These are the activations of a small neural network, seen along a few directions. Each row is one input.
Each table varies a few parts of the input and shows all the possible inputs, shuffled.
A made-up example of a description, with smaller parts first: ring(8) and (point or line(11) or (values(3) and line(6))).
Shared parts are said once, and a part with two or three values counts as separate values.
(in the rows, 128 means zero)

Rows:
x1: [169 117  91 155 137 150 123 135 145 160  78]
x2: [120 128 142  78  98 144  81 113 126 139 133]
x3: [118 119 160 141 149 138 114 149 116  64  89]
x4: [115 121 144  88  80 147  90 113 139 134 127]
x5: [117 155 167 148 150 153  92 153 114  85 127]
x6: [134 127 136 146 100 116 135 129  63 148 155]
x7: [116 114 153  81  92 133 102 104 138 138 100]
x8: [ 62  68 170 120 221 144 158 137 168 113 197]
x9: [142 196 102 135 103 105 146 130 150  96 135]
x10: [107  65  93 136 212 147 158 110 186 196 185]
x11: [112 141 178 151 144 142 114 144 126  85  94]
x12: [134 119 151  81  96 151  87  99 129 126 139]
x13: [123  92 136  71  96 128 102 108 129 118  95]
x14: [ 74  51 131 116 170  95 191 129 114 189 220]
x15: [147 202 100 125 121 102 137 129 138 100 141]
x16: [159 150  92 167 143 156  92 126 133 167 116]
x17: [126 122 169 136 144 148 123 161 126  77  90]
x18: [117 122 138 146  95  97 150 134  72 161 117]
x19: [157 170 101 114 115  96 168 137 150  93 104]
x20: [162 114  83 161 142 141 114 122 135 148  77]
x21: [131 103 129 132  95 102 159 152  72 154 113]
x22: [130 147 176 152 149 161  98 139 117  72 133]
x23: [174 141  99 171 142 163  98 112 136 154 122]
x24: [155 136 101 170 137 145 113 117 145 167  82]
x25: [162 194 108 129 120 109 143 115 141  87 147]
x26: [121 136 128 143 102 109 129 143  61 161 150]
x27: [149 167  92 119 120  86 160 125 140  80 103]
x28: [ 73  38 148  49 165 128 138  97 185 166 206]
x29: [111 149 169 158 133 157 101 154 126  81 121]
x30: [ 94 119 100  97 192  94 204 113 191 128 210]
x31: [143 188 110 129 115  91 158 120 150 100 108]
x32: [115 130 129 153  84 112 138 144  73 157 143]
x33: [123 100 120 137 100  93 151 139  62 141 112]
x34: [130  95 144  66  91 137 111 120 139 131  97]
x35: [155 144  92 178 126 159 101 127 145 164 110]
The inputs of x7 and x24 match in every part but one. If x2 is changed in the same way as x7 into x24, which row does it become? -> x16
What is each input in this table made of? -> values(5) and (point or line(6))
Change only the values(5) part in x1. List by row number the other rows that result. -> x17, x19, x21, x34
Change only the values(5) part in x6. List by row number the other rows that result. -> x12, x22, x23, x25

Rows:
x36: [ 62  31 174  69 154 144 134 117 134 145 190]
x37: [195 212  95 177 102 118 119 145 112  92  66]
x38: [150 155 172 123  44 138  70 148  72  89  46]
x39: [191 194  99 177  73 119 104 130  90 123  69]
x40: [185 230  91 175 109 123 122 134 129  83  61]
x41: [ 98  80 107 117 190 113 178 119 159 170 200]
x42: [156 178 168 140  80 159  63 139  98  64  52]
x43: [182 205  92 178  92 124 116 139  99 106  61]
x44: [155 183 168 140  82 156  61 146 108  66  48]
x45: [ 93 107 108 121 203 115 193 121 197 138 215]
x46: [183 194  96 183  81 121 114 132 105 113  54]
x47: [ 86  60 105 112 166 114 163 120 145 198 198]
x48: [ 59  25 186  60 145 129 137 124 131 161 185]
x49: [103  80 108 113 195 109 182 120 168 164 203]
x50: [ 98  56 110 100 159 124 169 112 142 210 195]
x51: [187 241  96 185 111 125 132 147 142  66  78]
x52: [ 64  46 181  77 179 149 129 115 156 137 192]
x53: [ 99  63 113 114 168 111 169 106 146 194 205]
x54: [ 65  39 176  70 171 144 130 118 153 138 189]
x55: [ 91  63 110 118 175 112 178 109 161 185 192]
x56: [ 89  73 106 115 186 115 179 115 155 178 198]
x57: [ 93  97 105 110 202 113 185 110 184 155 199]
x58: [ 63  51 180  77 181 147 126 122 166 138 188]
x59: [179 192  91 176  70 123  98 145  88 126  60]
x60: [141 157 176 120  37 138  63 138  51  97  54]
x61: [190 187  96 164  63 133 104 136  85 137  57]
x62: [154 162 162 131  54 153  68 141  76  73  51]
x63: [156 170 163 132  72 153  65 142  95  66  50]
x64: [ 50  27 189  58 139 129 130 115 111 169 193]
x65: [191 212  93 181  97 123 115 144 103  98  62]
x66: [190 228  84 173 112 116 119 136 139  73  74]
x67: [ 97  96  97 108 205 107 182 111 194 144 211]
The inputs of x51 and x45 match in every part but one. If x65 is changed in the same way as x51 into x45, which row does it become? -> x41
What is each input in this table made of? -> values(2) and (line(6) or line(10))
Change only the values(2) part in x62. List by row number the other rows that result. -> x36

Rows:
x68: [ 84  54 135 125 196 136 151 116 168 178 204]
x69: [ 67  61 136  64 175  99 173 119 161 153 208]
x70: [178 196  75 189 118  92 165 147  92 111 107]
x71: [ 75  54 131 100 182 144 156 125 171 169 210]
x72: [164 197 150 136  86 158  59 130 116  68  74]
x73: [ 85  56 143  79 181 126 173 117 166 164 210]
x74: [ 97  62 211  83  24 143  62 136  19 154  88]
x75: [194 161  61 176 106 131 119 125 123 158  63]
x76: [172 158 142 144 100 171  60 135 126  84  31]
x77: [ 77  62 129 133 207 138 153 113 158 186 191]
x78: [167 210  79 171  88  90 158 136 122 126  88]
x79: [188 203  70 166  93 115 121 120 112 139 106]
x80: [ 72  54 140  59 174 104 175  96 165 135 210]
x81: [154 189 160 156 109 138 100 157  96  38  74]
x82: [145 202 159 141  81 135  95 146 124  56  56]
What is each input in this table made of? -> point or line(6) or (values(2) and line(4))
